A small network was trained on made-up records. Each row is its average activation on records with the value named, seen along a few directions.
Values that are neighbours, or in one group, have similar rows; names and order tell nothing.
(in the rows, 500 means zero)
Random noise pushes rows far along 7 fixed directions. That doesn't count. These rows show it; they differ only by the noise:
[814 569 640 591 308 673 516 624 615 588 458 364 278 287 387 390 672 352
 504 394 680]
[397 540 471 422 389 469 464 455 497 475 489 421 438 598 507 550 356 562
 642 544 527]
[330 509 360 380 797 564 439 467 689 585 485 386 562 600 410 545 561 606
 644 562 594]
[323 572 595 321 516 494 614 406 603 240 462 244 464 600 526 606 596 741
 647 460 518]
[410 455 520 482 246 346 360 350 410 384 545 550 468 628 611 581 205 657
 593 551 307]
[412 509 573 487 744 540 669 588 481 525 521 358 338 648 399 511 638 475
 513 439 777]
[480 448 481 343 455 674 578 539 308 653 259 598 587 475 483 527 248 608
 684 506 498]
[490 601 363 417 500 635 458 579 621 696 425 380 447 480 377 471 472 401
 675 567 714]
[443 551 389 417 493 596 588 597 401 624 324 642 713 485 482 470 359 393
 553 643 618]


LIGEM, 9 values:
liki: [721 445 565 371 503 756 421 464 655 587 326 304 438 280 421 490 520 811
 723 351 352]
gok: [530 494 573 557 488 565 573 543 220 635 506 548 309 616 486 462 402 428
 506 392 580]
fefen: [409 503 536 574 172 262 623 564 126 409 561 640 355 616 658 528 102 292
 409 558 531]
fur: [325 531 471 334 409 481 610 499 351 458 463 393 394 552 515 607 399 589
 646 429 425]
komep: [376 559 402 485 430 375 410 468 549 488 566 432 450 647 492 537 389 487
 570 614 570]
gil: [552 506 507 593 538 457 700 633 354 527 570 597 503 469 542 435 613 295
 285 458 587]
peduk: [553 499 409 379 394 625 654 587 271 632 346 614 571 373 497 491 401 406
 541 452 485]
mapi: [580 430 449 473 770 638 569 566 633 603 382 542 695 252 465 461 693 474
 413 461 521]
vor: [353 649 342 483 381 420 347 433 502 511 551 494 537 617 505 519 400 377
 579 612 472]
The values of LIGEM form a ring.
List every value one step from vor, in the order listed.
Answer: gok, fur
List every value one step from liki, in the order listed.
Answer: fefen, komep

BIB, 9 values:
gukob: [553 477 609 432 541 611 743 510 413 365 402 532 585 371 586 497 651 574
 433 375 393]
legu: [506 548 747 592 535 384 892 689 391 246 592 405 356 552 518 464 755 336
 240 414 788]
numu: [590 513 719 546 432 574 758 580 225 407 392 586 481 496 510 455 577 441
 390 414 520]
pab: [531 433 552 651 535 376 345 452 465 595 778 362  41 665 393 551 606 408
 483 321 566]
mide: [290 506 471 321 599 502 793 614 237 502 249 598 740 603 524 555 278 521
 551 629 718]
div: [588 523 517 506 492 566 377 480 671 555 552 324 365 435 433 458 565 588
 578 424 465]
dolef: [528 523 413 390 430 639 287 455 743 619 429 372 489 439 416 526 432 648
 751 534 479]
zanum: [318 595 458 321 433 461 701 500 449 370 461 265 341 537 552 589 437 512
 646 469 587]
lelo: [378 498 566 404 517 546 461 374 477 446 448 419 470 654 520 580 416 738
 664 452 460]
The values of BIB form a 3 by 3 grid.
List every value one step from gukob, in the order listed.
Answer: pab, div, zanum
List every value one step from mide, in the order listed.
Answer: legu, dolef
Each value of BIB is a pair of two hidden parts, and every pair occurs once (3 first parts, 3 second parts).
gukob and pab share the first part; gukob and div share the second. Which value has the first part of div and the second part of pab?
Answer: numu
